These are the activations of a small neural network, seen along a few directions. Each row is one input.
In each table, some parts of the input vary, and every possible input appears once, in random order.
Descriptions start from the smaller parts, as in this example, which fits no table here: one of 2 separate values, together with either a single point or one of 9 places along a line or (one of 4 places along a line, together with one of 8 places around a ring).
Shared parts are said once, and a part with two or three values counts as separate values.

Other details of the inputs vary at random and push rows far along two fixed directions, the same in every table; ignore that.

Rows:
r1: [ -18   20 -109  -55  -20   53  -15   30   15    1  -81  -67]
r2: [ 25   1  10  47  72  39 -10 -41  26 -38  81  11]
r3: [ 20  18  43 -29  57   7 -18 -44  27 -16  78   8]
r4: [-12 -24  34  71 -66 -77  31  46 -67  57 -18  31]
r5: [ 16  22   4  -2  43  -9 -36 -71  25  -7  88   1]
r6: [ 17   1  43 -37  36  16 -26 -46  38   3  88  10]
r7: [ -14  -12 -109  -24   -8   56   -2    9    6  -50  -94  -21]
r8: [-17 -12  35 121 -51 -17  39  42 -62  27 -48  62]
r9: [ 30  -4   8  -4  57   3 -31 -36  16   4  99  -6]
r10: [ 23  -5   9  -6  48   5 -34 -44  17   8 102  -8]
r11: [ 13 -11   2  -7  39  -4 -39 -42  30   7 108  -3]
r12: [ 12  12  40 -38  35  14 -22 -48  35  -6  91  15]
r13: [-10 -25  61  57 -72 -49  53  17 -59 -20 -55  59]
r14: [  0 -16  36 106 -66 -59  64  20 -63  -1 -43  34]
r15: [ 22  -6   6  -8  38   3 -38 -49  26  11 104  -3]
r16: [ 24  16   5  -9  37   8 -28 -56  19   0 102   5]
r17: [  7   7  36  76 -53 -77  41  29 -75  42 -36  36]
r18: [-20 -26  35  69 -76 -75  28  39 -66  61 -16  29]
r19: [ -1   9  35  81 -51 -88  36  23 -72  38 -41  34]
r20: [ -14   -7 -112  -46    5   31  -19   57   25   -1  -79  -71]
r21: [ -5 -10  38  66 -88 -64  30  22 -66  67 -21  39]
r22: [  -4   -2 -108  -20  -15   48    6   15   20  -63  -97  -61]
r23: [ 37  -4   7   0  68  -4 -28 -30  16  -1  95  -7]
r24: [ 28  18  42 -25  69   1 -15 -37  27 -21  74   8]
r25: [ 30   6  10  -6  46  12 -29 -49  14   6  97  -4]
r26: [-20  -1  72  37 -79 -55  43  33 -61  47 -31  45]
r27: [ 18  -7  44 -32  56   8 -25 -28  31  -2  89   3]
r28: [-28   3  67  42 -82 -73  32  12 -45  44 -43  46]
r29: [  -7   -5 -110  -26  -14   51   -2   11   12  -62  -97  -44]
r30: [ -18   23 -108  -50  -17   46  -16   21   17   -1  -89  -68]
r31: [ -26  -14  -75  -55   -7   65    2   17   23  -58 -102  -14]
r32: [ -8   9  34  75 -62 -80  32  16 -71  43 -38  33]
r33: [ -12   22 -113  -54  -10   52  -11   40   15   -3  -86  -65]
r34: [ 20  15  43 -33  54  14 -16 -35  24 -14  86  11]
r35: [ -22   22  -75  -68    8   32  -11   37   35  -22 -107  -59]
r36: [  6   4  34  72 -56 -70  43  38 -77  44 -28  38]
r37: [ 20 -17   2  22  65  27 -15 -69  -2 -43  83  60]
r38: [ -9 -22  70  44 -58 -69  40  56 -56  49 -41  38]
r39: [-10   6 -73 -76   2  52  -8  55  33  -6 -99 -60]
r40: [-42 -12 -78 -83 -26  44 -23  47  51   4 -80 -60]
r41: [-32  -6 -72 -82 -20  54 -18  46  37   6 -89 -66]
r42: [-18 -28  66  46 -57 -77  40  63 -51  46 -37  38]
r43: [ 25  -8  37  -6  50  17   0 -56  33 -75  66  10]
r44: [ -28    1  -65  -25    0   84    5   50   42  -40 -107  -42]
r45: [ 32  22   7  -1  59   1 -24 -53  11 -10  88  -1]
r46: [ 10 -13  40 -30  57   1 -26 -22  36  -6  93   3]
r47: [-41 -12 -75 -80 -17  46 -19  52  42   1 -83 -65]
r48: [ -30   20  -76  -81  -17   54  -11   31   35   -8 -100  -61]
r49: [ 12  15  40 -34  38   7 -23 -57  37  -8  82  12]
r50: [ 14  20  43 -25  61  -3 -23 -51  30 -20  75   7]
r51: [ -13    2 -104   -2    0   62   15   35   31  -42  -96  -61]
r52: [-18   7 -74 -82 -10  60 -10  49  34  -1 -98 -60]
r53: [ 18   2  46 -34  46  18 -23 -41  29   0  87   5]
r54: [ 18  23   7   1  52  -6 -33 -67  17  -9  86  -5]
r55: [ -36    2  -62  -22    5   97   -7   53   38  -33 -103  -25]
r56: [  6  19  42 -28  51   0 -27 -58  32 -16  77   4]
r57: [ -5   0  71  44 -57 -64  48  47 -62  38 -39  47]
r58: [-23 -24  70  35 -86 -62  29  35 -44  60 -26  42]
r59: [  8 -20  37  -8  65  35 -11 -61  13 -51  74  67]
r60: [ 37   7   9  -4  56  10 -26 -42  12   2  94  -2]
r61: [-11   4  34  69 -87 -72  34  13 -67  56 -32  40]
r62: [-11 -18  62  67 -59 -42  63  26 -40 -13 -51  35]
r63: [ 45   7   8   0  67   3 -23 -35  13  -3  90  -3]
r64: [-16 -16  73  84 -56 -40  67  38 -42   0 -47  43]
Description of these inputs: one of 2 separate values, together with either one of 8 places along a line or (one of 4 places along a line, together with one of 6 places along a line).
Q: Changing only the choice among 2 separate values turns r51 into r64. The same change can be made to r4. Which row results?
A: r46
Q: Changing only the choice among 2 separate values turns r56 into r54. The same change can be made to r48. Which row results?
A: r30
Q: Change only the choice among 2 separate values in r63. List by row number the other rows that result.
A: r39
Q: A walk changes only the place on the line of 4. It starts at r36 and steps to r33. List the rest of the walk in order.
A: r1, r16
Q: A walk changes only the place on the line of 8. It starts at r55 and steps to r44. List the rest of the walk in order.
A: r64, r62, r43, r13, r31, r59

Rows:
r65: [-11   1  -9  -9 -15   8  10  17  -1  -4 -43  -7]
r66: [ 6  2  6  4 24 15 -7 -9 11 -9 28  6]
r67: [ 13   4  -3  -3  20   1  -7 -19   4 -13  28  -5]
r68: [  8   1  14 -15  15   5  -3 -20  13 -19  22   2]
r69: [-15  -7 -15  -6 -19   9   4  15  -1  -4 -41  -3]
r70: [  9  13  -1  -2  24   5 -11 -20   5  -7  25  -2]
r71: [ -9  -5 -12  -3 -14   6  13  23  -4  -6 -38  -8]
r72: [ -6  -2 -27   5 -17   9   4  15  -6   5 -38 -11]
r73: [  5  -6  10  -2  26   3  -3 -10  12 -19  25   1]
r74: [  3   2  12 -13  14  10  -7 -24  14 -13  22   8]
r75: [-10   3 -16   5 -10  10   7  26  -2   2 -41  -6]
r76: [ 11  -5   1   5  27   1  -6 -11  12 -14  27  -3]
r77: [  2 -10   5  -2  18  15  -5 -14   9 -13  30   9]
r78: [  9   9  -3  -1  19   9 -12 -21   4  -7  28   0]
r79: [ -9  16 -28  -9 -16   2   3   8  -4   3 -43 -12]
r80: [ -7  -2 -18 -23 -19  -4   1  29  -3  18 -35 -18]
r81: [  5  -4  12  -8  22   2  -5 -15  13 -20  22   1]
r82: [ 11   2  -4  -2  23  -3 -10 -20   6 -14  26  -6]
r83: [ -7   0 -22   6 -15  11   5  22  -4   4 -38  -7]
r84: [-10   4  -9 -14 -18   7   8  12   1  -5 -44  -7]
r85: [ -4  -4 -26   5 -13  -2   6  18  -4  -2 -39 -16]
r86: [ -8 -11 -27   7 -20  11   6  19  -5   3 -33  -4]
r87: [  9  -3  -5   5  21   8 -12 -18   8  -8  29   0]
r88: [  3  -5   9 -12   9  11  -7 -24  12 -14  25  11]
r89: [  8   5  15 -15  16   6  -4 -20  14 -17  21   3]
r90: [  6  -1  13 -14  18   0  -6 -21  15 -21  20   2]
r91: [ -6   3 -26   5 -16  10   3  17  -6   5 -38 -11]
r92: [  6   9  -6  -6  15   3 -10 -28   7  -8  27   2]
r93: [ 13   5   1   3  25   7  -6 -16   8  -7  27  -5]
r94: [-12  -2 -21 -21 -21   2  -3  26  -3  24 -36 -13]
r95: [  4   6  13 -13  14  12  -8 -22  14 -13  21   8]
r96: [-14  -3 -13  -7 -18  12   6  15  -1  -3 -42  -3]
r97: [-10   1 -18 -18 -24  -4   2  25   2  16 -33 -26]
r98: [  4  -6   2   5  23  11  -9 -10  12 -12  29   6]
r99: [-14  -5 -23 -20 -21   0  -6  26  -2  22 -36 -12]
r100: [ 18  -7  84  76 -19 -64  28 -12 -50  24  52  55]
r101: [ -9  -8 -26   8 -15   7   4  21  -4   2 -37  -7]
r102: [-12 -14  70  61 -64 -63  37  11 -56  29 -17  59]
r103: [ 13   8  -2  -3  21   3  -8 -19   5 -11  28  -5]
r104: [  4   9  16 -13  19   9  -7 -21  15 -13  19   6]
r105: [  8   5  -5  -1  19   7 -11 -23   5  -7  28   1]
r106: [  5 -10   1   5  19  14  -7 -11  10 -11  32   8]
r107: [  2  -4   2 -16   8   4 -16 -14  14  10  40  -7]
r108: [  5   1  12  -3  27  11  -1 -10  11 -13  24   3]
r109: [-13   0 -14  -1 -15  14   8  22  -3   0 -39  -3]
r110: [  5   7  10 -16  17  -1 -12 -10  15  11  33 -13]
r111: [ -8  -7 -18   4 -10   1   9  26  -1  -7 -38 -10]
r112: [ -2  -5 -21   5 -14   4  10  23  -4  -2 -37 -13]
r113: [ 12   2   4   5  27   9  -4 -11  10  -8  26  -1]
r114: [  9   1   8   3  28  11  -3  -8  11 -11  26   2]
r115: [ 12   9  -4  -8  16  -2  -6 -25   7 -14  27  -3]
r116: [  4   7  14  -8  23  11  -6 -15  13 -12  20   5]
r117: [-11   7 -16 -21 -16   0  -3  28  -2  25 -39 -15]
r118: [  7   6  10 -17  15  -2 -12  -9  15   8  35 -13]
r119: [ 11   8   1   4  26   8  -9 -16   9  -5  25  -3]
r120: [ -1  -2 -25   4 -16   2   8  18  -6  -1 -37 -16]
r121: [  6  -7  97  65 -23 -55  26 -15 -46  21  48  67]
r122: [ -9   3 -17 -22 -16  -1   0  29  -3  23 -38 -17]
r123: [-12   3 -19 -21 -20   4  -4  27  -3  25 -36 -13]
r124: [ 10   6   3   5  28  10  -7 -11  11  -6  25   0]
r125: [-11  -1  69  58 -63 -71  32  27 -55  58 -12  39]
r126: [ 10   0   8   2  26   9  -3  -7  11 -14  28   1]
r127: [  1  -6   7  -1  22  12  -7 -13  11 -13  27   7]
r128: [ -8   5 -30  -8 -17  -8   5   8  -4  -5 -40 -15]
r129: [  4   5  12  -3  27  12  -5 -10  12 -11  23   5]
r130: [  4   0   7 -16  17  -9 -14 -10  17   4  34 -15]
r131: [  9  13  -2  -8  20   0  -7 -26   7  -9  25  -2]
r132: [  6   2  -9  -6  10   4 -10 -29   6  -9  30   5]
r133: [ -7  -9 -31   5 -22  10   4  15  -7   4 -34  -8]
r134: [ -3 -16  67  76 -55 -63  44  28 -61  29 -12  50]
r135: [ -3  -1 -21   5 -13   6  10  24  -4   0 -38 -12]
r136: [ -9   0 -10  -9 -16   7  10  18  -1  -6 -41  -8]
r137: [  5   6  -7  -5  15   0 -12 -28   7 -10  28   3]
r138: [-13  -9 -24 -21 -26   3  -3  25  -4  22 -33 -11]
r139: [  2  -3   9  -2  22  14  -5 -13  11 -12  26   7]
r140: [  2   3   6 -15  13   2 -16 -13  16  12  35  -9]
r141: [ -9  -2 -12  -3 -13   8  12  24  -3  -5 -39  -8]
r142: [ -2  -4  59  71 -56 -67  39  16 -67  36 -16  47]
r143: [ -7   2 -17 -23 -18  -2   0  30  -3  20 -36 -17]
r144: [  2  -8   8  -7  14  14  -7 -19  11 -14  27   9]
r145: [ 12 -13  84  79 -18 -57  26 -11 -47  26  53  63]
r146: [  6  -3   4   4  24  13  -6 -10  11 -10  28   6]
r147: [-17  -2 -23 -15 -26  -1  -5  22   3  20 -33 -20]
r148: [  8  -2  13 -10  19   7  -3 -15  12 -19  24   1]
r149: [-10   0 -32  -1 -19   4  -1  11  -8   1 -38 -10]
r150: [-10  12 -30  -8 -21   4   2   7  -6   3 -40  -9]
r151: [  3   8   8 -15  13   4 -16 -11  15  13  35  -9]
r152: [ 12  13  -3  -8  17  -1  -7 -24   7 -12  27  -3]
r153: [-10  -4 -20 -23 -16  -8  -2  29   0  16 -37 -19]
r154: [ -9  -4 -34  -1 -23   7   1  10 -10   2 -34  -8]
Q: Changing only one part turns r130 into r140. The same change can be made to r153. Which row results?
A: r94
Q: Changing only one part turns r104 into r84. The same change can be made to r125. Which row results?
A: r110
Q: What do these inputs look like to the network?
A: one of 9 places along a line, together with either one of 2 separate values or one of 8 places along a line
Q: List by row number the other rows that have the place on the line of 9 in common with r89.
A: r100, r103, r118, r126, r135, r136, r141, r143, r152
Q: Change only the place on the line of 9 in r136. List by row number the other rows that result.
A: r65, r69, r81, r96, r116, r121, r144, r148
Q: List by row number the other rows that have the place on the line of 9 in common with r83.
A: r66, r78, r91, r95, r109, r121, r123, r150, r151
Q: Change only the choice among 2 separate values in r110. List by row number the other rows that result.
A: r122
Q: Change only the choice among 2 separate values in r97. List by row number the other rows that result.
A: r80
